A small network was shown many inputs. Here are its activations along a few directions, one row for each input.
Each table varies a few parts of the input and shows all the possible inputs, shuffled.
A made-up example of a description, with smaller parts first: one of 4 places along a line, together with either a single point or one of 9 places along a line or (one of 3 separate values, together with one of 8 places around a ring).
Shared parts are said once, and a part with two or three values counts as separate values.

Other details of the inputs vary at random and push rows far along three fixed directions, the same in every table; ignore that.

Rows:
x1: -1.43 -0.05 2.50 -2.64 -2.96 -2.92 -2.89 -0.66 -1.65 0.34 0.79
x2: -3.44 -1.11 2.74 -1.55 4.80 -0.84 1.96 4.88 1.33 -3.07 1.15
x3: -1.77 -1.59 4.06 -0.14 -3.37 -4.33 -3.45 0.20 0.02 -2.13 1.46
x4: 3.93 -1.23 -2.50 3.60 -3.88 2.01 0.00 -3.67 0.53 3.01 -1.90
x5: -2.48 4.38 -1.20 1.05 -0.02 0.10 -3.76 -2.12 -4.85 3.94 -0.69
x6: 3.73 0.30 -1.67 2.06 5.12 4.48 4.78 -0.71 1.88 -0.37 -0.06
x7: -2.28 -1.76 0.73 -2.46 -3.93 -3.43 -3.68 0.90 1.08 -3.41 1.18
x8: -1.73 -0.28 -1.35 1.62 0.66 -2.61 -2.70 0.72 -0.62 1.31 -0.31
x9: 3.50 0.82 -3.77 3.98 -2.77 3.59 -0.37 -2.94 0.33 4.37 -3.02
x10: 4.51 -0.09 -0.08 -0.75 -4.64 -0.06 -0.04 -3.14 2.32 -1.10 0.37
x11: 5.18 2.74 -3.54 0.46 -1.11 5.75 0.72 -3.61 -1.17 4.17 -2.09
x12: 2.79 -4.04 -0.24 1.31 -5.23 -0.69 1.10 0.35 3.84 -2.01 -0.62
x13: -2.08 -0.55 2.26 -0.15 -2.12 -1.28 -3.75 0.75 -2.12 0.76 -0.03
x14: -2.52 1.94 -0.34 -0.20 -2.17 -0.03 -3.97 -1.31 -4.66 2.71 -1.00
x15: -1.25 2.56 -2.60 0.50 1.80 0.34 -3.46 -2.74 -3.96 2.64 -0.48
x16: -1.19 -0.56 1.01 -3.57 -3.52 -3.33 -4.57 0.68 0.53 -1.47 0.81
x17: -0.91 5.31 -1.02 -0.16 1.89 1.00 -2.70 -1.68 -4.63 5.09 -0.92
x18: 2.55 -0.10 0.24 0.78 -4.23 1.86 2.38 -2.96 0.69 -0.37 -0.06
x19: -2.17 -1.22 1.84 1.63 -2.65 -4.34 -2.50 -0.10 -0.82 0.51 -0.27
x20: 3.62 -1.86 0.92 0.99 -4.13 -0.22 0.35 -0.59 4.28 -3.16 1.28
x21: 1.91 -0.76 1.19 -0.25 -5.46 0.83 2.76 -0.58 3.51 -3.12 0.17
x22: 1.36 -0.29 0.83 -0.14 2.28 1.51 7.10 0.52 3.03 -3.89 1.06
x23: -1.37 -1.71 -0.34 1.39 -1.21 -3.78 -3.46 -0.33 -0.50 0.41 -0.27
x24: -1.41 -0.29 2.29 -3.32 -0.93 -1.82 -0.30 1.94 -0.41 -1.38 0.65
x25: 2.81 1.30 -3.67 0.72 1.75 5.29 3.14 -1.53 -0.35 1.06 -1.21
x26: -2.19 0.46 2.42 -3.25 -1.34 -2.42 -1.55 1.77 0.05 -1.18 0.66
x27: -2.05 -0.12 -1.12 -0.37 8.55 1.66 0.46 1.76 -2.01 0.95 0.55
x28: 3.02 1.92 -0.30 2.57 3.96 4.85 5.95 0.17 1.82 0.43 -0.15
x29: -2.96 -2.00 0.96 -2.10 5.36 -1.08 0.26 4.69 1.72 -3.49 1.44
x30: -1.42 4.01 -2.55 -1.50 6.01 0.81 -1.93 0.10 -3.34 3.26 -0.07
x31: 2.26 -0.72 0.69 3.15 -5.07 -0.85 1.64 -0.87 2.69 0.10 -0.63
x32: -2.66 1.84 -2.07 -0.94 5.09 -0.18 -0.52 1.15 -1.67 -0.34 0.88
x33: 4.57 -0.23 -1.57 2.21 -4.06 3.98 -1.17 -2.94 0.28 2.03 -1.38
x34: 2.31 -2.35 2.21 0.33 2.36 2.42 6.87 1.57 3.79 -3.25 1.26
x35: 1.12 -3.55 1.48 1.09 0.57 -0.25 6.56 1.96 4.04 -2.83 0.31
x36: -3.62 -1.00 0.53 0.19 5.99 -0.59 3.83 4.87 1.11 -1.00 -0.46
x37: -1.87 -1.31 0.50 -4.27 6.14 -1.33 2.10 3.07 0.65 -2.73 1.90
x38: -2.02 4.24 -0.56 -0.98 6.67 1.04 0.13 -0.24 -4.36 3.58 -0.47
x39: -1.98 -2.65 0.97 -2.41 -3.24 -3.88 -3.27 -0.19 0.16 -3.10 1.77
x40: -2.39 -0.39 0.14 1.50 -0.96 -1.25 -2.06 0.84 -2.58 2.75 -1.63
Each input here is: one of 2 separate values, together with one of 4 places along a line, together with one of 5 places around a ring.
Question: The inputs of x28 and x5 match in every part but the place on the line of 4. If x3 is changed in the same way as x28 into x5, which row does it become?
Answer: x22
Question: Change only the place on the line of 4 in x1. List by row number the other rows that result.
Answer: x18, x34, x35
Question: Change only the choice among 2 separate values in x6. List by row number the other rows that result.
Answer: x3

Rows:
x41: 2.08 0.15 0.07 -0.72 3.16 1.88 3.50 0.92 2.36 -1.30 1.09
x42: -2.53 -0.03 0.96 -2.07 0.98 -3.20 -2.20 0.19 -1.51 -0.90 0.81
x43: -1.95 0.63 0.39 -1.31 1.74 -1.25 -3.27 -0.44 -3.13 1.51 0.78
x44: 2.71 -0.77 1.04 -0.74 -9.33 -2.42 -2.05 -2.22 2.63 -1.30 0.62
x45: 0.29 -1.39 -0.59 0.50 1.83 2.01 4.28 1.93 2.56 -2.06 -0.05
x46: 2.45 2.71 -3.10 3.80 -1.30 3.06 -1.50 -5.12 -3.08 6.08 -2.62
x47: -3.23 0.61 0.12 -2.00 0.83 -0.95 -2.54 1.18 -1.79 -0.27 0.38
x48: 2.39 3.30 -2.83 1.45 -2.69 4.24 -2.02 -4.70 -3.60 5.96 -2.58
x49: -2.22 -0.71 0.62 -0.33 1.70 -1.69 -2.63 2.17 -1.07 0.47 -0.36
x50: -2.99 0.47 0.09 -2.21 1.10 -2.52 -1.59 0.68 -2.11 0.07 0.69
x51: 2.52 -0.70 0.41 -0.45 -5.46 -0.54 1.14 -1.09 2.73 -3.22 0.78
x52: -2.54 0.53 0.61 -1.52 0.62 -2.49 -2.49 0.17 -0.94 -1.37 1.17
x53: 1.72 0.60 -0.34 -0.79 2.93 1.17 4.19 0.55 2.71 -1.82 0.60
x54: 3.06 -1.92 1.43 -1.03 -4.54 0.39 0.95 -0.99 2.26 -2.20 0.31
x55: -3.70 0.43 2.81 0.38 1.39 -2.26 -0.84 1.96 -1.79 0.45 0.13
x56: 3.00 -1.37 1.32 -0.14 -4.12 0.22 0.56 -1.33 2.84 -2.94 1.53
x57: 2.19 -2.40 0.88 1.11 -9.22 -2.66 -1.63 -2.39 1.70 -1.06 -0.26
x58: 1.50 -1.36 -0.21 1.10 3.46 1.74 4.06 0.63 1.49 -0.62 0.25
x59: -2.64 -0.68 0.33 0.26 0.77 -1.13 -3.31 1.13 -1.88 0.31 -0.14
x60: 1.26 -0.12 0.25 -1.28 -3.05 0.27 0.05 -0.13 1.71 -0.64 -0.06
x61: 0.67 -0.19 -1.46 1.25 2.73 1.67 4.66 1.33 1.62 -1.49 -0.03
x62: 1.03 -1.07 -0.07 0.62 -2.86 -0.02 0.20 0.35 1.76 -0.05 -0.78
x63: 2.62 3.31 -3.18 3.83 -1.32 2.94 -1.92 -4.48 -2.32 6.07 -2.58
x64: 1.33 -0.79 -0.53 1.69 3.44 2.33 3.61 0.82 1.82 -1.15 0.55
x65: 1.06 4.83 -0.74 1.67 5.01 5.48 3.83 -1.21 -2.81 4.21 -1.45
x66: 1.33 -2.21 0.25 0.26 2.62 1.69 4.42 1.69 2.06 -1.52 -0.19
x67: -2.18 -0.69 0.76 -0.05 1.97 -2.42 -2.51 1.71 -0.74 0.37 0.65
x68: -2.63 0.22 -0.40 -0.07 1.36 -2.69 -1.79 1.90 -1.28 0.49 -0.08
x69: 0.85 -0.70 -0.65 1.37 2.82 1.18 4.34 0.63 2.56 -2.20 0.25
x70: -2.38 0.64 0.36 -1.52 1.76 -0.45 -3.05 0.89 -2.36 0.04 0.33
x71: -1.95 0.51 0.68 -2.12 1.63 -1.23 -3.03 1.51 -1.73 0.39 0.19
x72: -3.11 -1.84 0.72 -0.94 0.04 -2.36 -1.41 1.77 -0.71 -0.32 0.03
Question: The inputs of x71 and x49 match in every part but one. If x48 is changed in the same way as x71 into x49, which row does it become?
Answer: x72
Question: What is each input in this table made of?
Answer: one of 2 separate values, together with either a single point or (one of 3 separate values, together with one of 5 places around a ring)
Question: Change only the choice among 2 separate values in x58. List by row number the other rows that result.
Answer: x43
Question: A walk changes only the place on the ring of 5. It starts at x61 and steps to x45. List the rest of the walk in order.
Answer: x59, x64, x69

Rows:
x73: 2.96 -0.27 -4.69 2.91 6.68 2.32 3.32 -1.58 2.15 1.89 -1.56
x74: 2.27 1.32 -0.27 -0.07 5.34 6.10 5.21 -2.77 -2.16 0.17 0.54
x75: 3.25 -2.15 6.21 -2.78 -7.15 0.57 3.89 1.58 6.00 -4.32 1.60
x76: 0.84 5.42 0.21 -0.23 -5.92 0.26 -1.28 -3.72 -1.84 5.16 -1.43
x77: 4.45 -1.75 0.52 -3.32 -6.99 -2.64 4.12 0.95 5.58 -6.62 2.45
x78: -6.86 -0.15 3.01 -0.28 0.59 -4.25 -2.66 5.15 -1.63 1.25 -1.97
x79: -5.10 2.74 4.75 -3.87 3.12 -6.23 -1.71 1.81 -2.38 -0.25 1.36
x80: -1.81 2.60 -1.30 2.46 8.25 2.40 8.44 3.29 0.93 3.26 -1.45
x81: -5.09 -1.57 -0.76 -0.52 1.38 -3.87 -4.13 5.51 -2.53 -0.61 -0.95
x82: 2.16 -0.99 0.76 -3.23 2.64 2.54 3.23 3.76 1.38 -3.59 1.82
x83: -6.17 2.02 1.82 3.61 3.39 -4.29 -5.61 3.02 0.04 -3.17 2.60
x84: 0.22 3.04 -2.09 -0.06 -6.24 1.14 -1.48 -5.88 -3.31 2.37 -0.27
x85: 1.98 -1.39 -3.06 3.01 -3.30 2.73 -6.20 -2.79 -0.69 4.75 -2.17
x86: 1.51 0.05 -5.86 2.13 4.77 2.69 3.61 -0.37 2.62 2.24 -0.96
x87: 0.87 0.17 0.88 -0.85 -5.80 3.28 -2.65 -4.09 -2.78 0.92 -0.04
x88: -2.91 1.22 0.90 -4.23 3.71 -5.86 -3.10 2.32 -3.25 -2.31 1.95
x89: 3.54 -4.26 -0.23 1.33 -6.87 -3.40 4.02 1.97 6.32 -4.99 1.20
x90: -6.36 0.17 2.06 -4.20 3.93 -5.36 -1.71 0.02 -3.99 -3.05 2.30
x91: -3.09 -1.26 1.22 -5.26 4.34 -3.72 -6.57 0.91 -1.43 -1.21 2.77
x92: 2.45 -5.77 -0.70 -0.06 -5.35 -0.92 1.45 2.03 7.94 -5.00 -0.34
x93: 2.23 -3.71 0.94 1.54 3.68 -0.47 3.42 3.41 2.15 -2.52 1.51
x94: 3.23 -1.56 -3.29 2.92 6.83 4.24 2.06 -1.19 1.80 2.63 -0.65
x95: 2.45 0.82 -1.90 -1.80 -3.22 3.04 -6.08 -3.41 -0.98 2.90 -0.67
x96: 3.29 -2.43 1.01 -4.04 -4.44 -0.19 4.26 3.75 5.37 -7.32 1.26
x97: -2.32 -0.22 2.45 -4.11 2.80 -3.89 -5.04 2.48 -3.83 -1.09 3.07
x98: 4.24 -1.76 7.19 -2.06 -5.61 -0.91 4.05 -0.08 5.57 -4.27 2.38
x99: 1.02 4.36 -0.02 -1.11 2.33 5.55 5.38 0.99 0.01 2.47 -2.33
x100: -0.79 -0.04 -2.24 3.86 -5.96 2.21 -2.73 -3.45 -3.20 3.44 -3.65
x101: -7.97 -1.91 -0.25 0.05 1.42 -5.49 -1.60 2.17 -2.98 -1.03 0.94
x102: -6.91 -3.59 1.99 0.20 1.84 -2.32 -3.67 2.72 -3.64 -0.87 0.45
x103: -5.72 -3.65 2.75 0.88 2.76 -3.97 -3.36 1.12 -3.74 -0.70 1.45
x104: 0.60 1.65 -1.21 -0.78 -7.25 3.02 -2.24 -4.13 -2.83 1.15 -1.78
x105: -0.96 0.59 1.00 2.36 8.87 5.01 6.72 4.35 0.14 2.94 -1.97
x106: 3.69 2.46 -2.97 -1.10 -3.05 -0.21 -5.11 -6.45 -1.06 2.90 -0.66
x107: -0.24 -0.31 -1.29 4.40 -3.60 -1.13 -1.91 -5.31 -3.48 2.82 -1.57
x108: 2.98 -0.39 -2.68 3.26 4.77 5.56 3.58 2.25 -0.42 2.23 -1.43
x109: 2.15 7.59 -1.38 2.92 6.53 6.56 3.36 -0.99 1.54 -1.68 1.74
x110: 1.09 2.18 1.39 4.79 -4.42 -1.89 -1.68 -3.98 -1.80 5.62 -2.90
x111: 0.06 1.84 -4.39 -3.41 8.64 5.30 3.79 2.07 1.36 -0.39 -1.21
x112: 3.27 1.27 -2.71 4.58 -3.62 -1.32 -3.60 -3.91 -2.91 4.46 -2.15
x113: 3.35 -5.08 6.69 1.93 -5.62 -2.73 4.36 1.37 6.39 -3.74 1.25
x114: 2.14 2.70 -4.46 -1.74 -4.22 0.53 -4.19 -4.90 -0.43 3.16 -0.53
Question: What is each input in this table made of?
Answer: one of 2 separate values, together with either a single point or (one of 4 places along a line, together with one of 5 places around a ring)
Question: The inputs of x73 and x106 match in every part but the choice among 2 separate values. If x108 is changed in the same way as x73 into x106, which row does it become?
Answer: x82
Question: The inputs of x114 and x86 match in every part but the choice among 2 separate values. If x79 is changed in the same way as x114 into x86, which row does it become?
Answer: x110
Question: Change only the place on the line of 4 in x77. List by row number the other rows that result.
Answer: x76, x84, x114
Question: A walk changes only the place on the ring of 5. It starts at x113 and steps to x110. List the rest of the walk in order.
Answer: x80, x78, x105
